array([[146, 133, 129, 131, 142, 127, 126],
       [143, 112, 110, 109, 146, 100, 133],
       [112, 127, 143, 140, 134, 149, 106]]) Out: 149, 100

array([126, 139, 141, 143, 155, 117, 113]) Out: 155, 113

array([112, 139, 118, 155, 152, 147]) Out: 155, 112

array([[136, 129, 130, 129, 133, 157],
       [117, 127, 128, 125, 142, 124],
       [134, 127, 132, 120, 153, 137]]) Out: 157, 117

array([114, 127, 125, 112, 152, 154, 131]) Out: 154, 112

array([132, 131, 130, 140, 103, 148, 145]) Out: 148, 103

array([[122, 115, 146, 128, 149],
       [116, 137, 140, 132, 142],
       [138, 110, 112, 130, 117]]) Out: 149, 110

array([[131, 128, 129, 130],
       [121, 138, 128, 129],
       [131, 113, 136, 106]]) Out: 138, 106

array([[150, 137, 116, 155, 125,  99, 152],
       [113, 105, 150, 110, 136, 156, 101]]) Out: 156, 99
---
[140 121 135 128 130 152 123]
135
[123 112 108 120 106 126 127]
108
[150 138 111 101 106 131 108]
111
[129  99 138 108 117 155 139]
138
[145 128 130 126 131 145 149]
130
[144 138 155 133 113 106 135]
155
---
array([[126, 138, 139, 136, 127, 134],
       [141, 104, 146, 132, 139, 116],
       [128, 145, 117, 147, 124, 136]]) => 136

array([142, 117, 113, 137, 101, 109, 112]) => 101

array([104, 119, 118, 135, 116, 154]) => 135

array([[127, 131, 127, 128, 128, 144, 115],
       [131, 123, 128, 130, 131, 116, 150],
       [127, 127, 127, 125, 125, 127, 123]]) => 128

array([137, 105, 137, 131, 130]) => 137

array([121, 130, 150, 138]) => 130

array([150, 136, 105, 110]) => 136

array([[140, 104, 128, 123, 122, 119, 104],
       [131, 158, 127, 138, 128, 140, 155]]) => 122

array([[123, 121, 126, 137,  99, 128],
       [129, 118, 126, 126, 143, 133]]) => 137
---
[[139 135 132 138 101 142 140]
 [128 130 133 138 108 136 141]
 [120 121 120 111 133 113 109]] Out: 138

[137  98 139 118 101] Out: 139

[129 127 128 107 103 133 115] Out: 107

[111 107 107 143 108] Out: 107

[145 151 151 142 141 138 142] Out: 142

[143  98 153 124 144] Out: 153

[128 123 117 119 155 138 142] Out: 119

[124 131 130 122 120 121 104] Out: 122
---
[[140 146 151 110 104]
 [124 128 117 116 154]
 [107 115 103 138 124]] value 138

[[155 129 138 129]
 [130 114 138 133]
 [148 130 136 128]] value 136

[[133  98 116 138 119 121]
 [133  98 116 138 118 120]
 [133  98 116 138 118 120]] value 118

[[126 150 130 152]
 [154 123 134 117]
 [113 139 125 144]] value 125

[[130 123 143 144 125]
 [133 127 128 127 128]
 [124 104 143 133 142]] value 133

[[134 106 140 128 137 114]
 [139 136 125 120 146 131]
 [125 115 138 141 118 136]] value 118

[[137 117 129 127 128]
 [119 157 126 125 129]
 [133 100 129 136 127]] value 136
---
[[134 124 126 130]
 [126 138 126 105]
 [121 126 129 140]] ⇒ 105

[[138 154 126 114 120 126 125]
 [123 133 123 128 122 136 128]
 [118 143 135 122 139 137 120]] ⇒ 128

[[131 152 106 127 137 142 115]
 [126 119 131 106 120 125 147]
 [132 121 123 127 128 126 148]] ⇒ 147

[[110 130 111 137]
 [ 99 128 111 129]
 [ 99 128 106 129]] ⇒ 129

[[102 133 129 134]
 [115 124 146 123]
 [139 144 126 108]] ⇒ 123

[[116 129 119 112 141 134]
 [120 127 113 151 124 141]
 [121 128 123 122 125 141]] ⇒ 141

[[138 126 139 125 139]
 [104 146 100 149 102]
 [141 115 127 121 140]] ⇒ 102

[[126 127 116 136 112]
 [127 139 114 154 115]
 [128 141 117 151 122]] ⇒ 115

[[132 138 125 153]
 [126 125 122 106]
 [131 131 123 157]] ⇒ 106
---
array([142, 129, 116, 152]) Answer: 152, 142

array([133, 129, 117, 143, 105, 129]) Answer: 143, 133

array([[104, 147, 112, 121, 157, 134],
       [138, 139, 132, 125, 123, 115]]) Answer: 157, 147

array([[125, 129, 120, 124, 127],
       [153, 125, 126, 133, 121]]) Answer: 153, 133

array([102, 140, 130, 129, 110, 128]) Answer: 140, 130

array([109, 113, 105, 147, 137]) Answer: 147, 137

array([[131, 142, 135, 129, 128],
       [142, 147, 156, 141, 117],
       [127, 135, 131, 129, 133]]) Answer: 156, 147

array([141, 107, 130, 112]) Answer: 141, 130

array([154, 139, 127, 134]) Answer: 154, 139

array([152, 150, 111, 119,  99, 154]) Answer: 154, 152
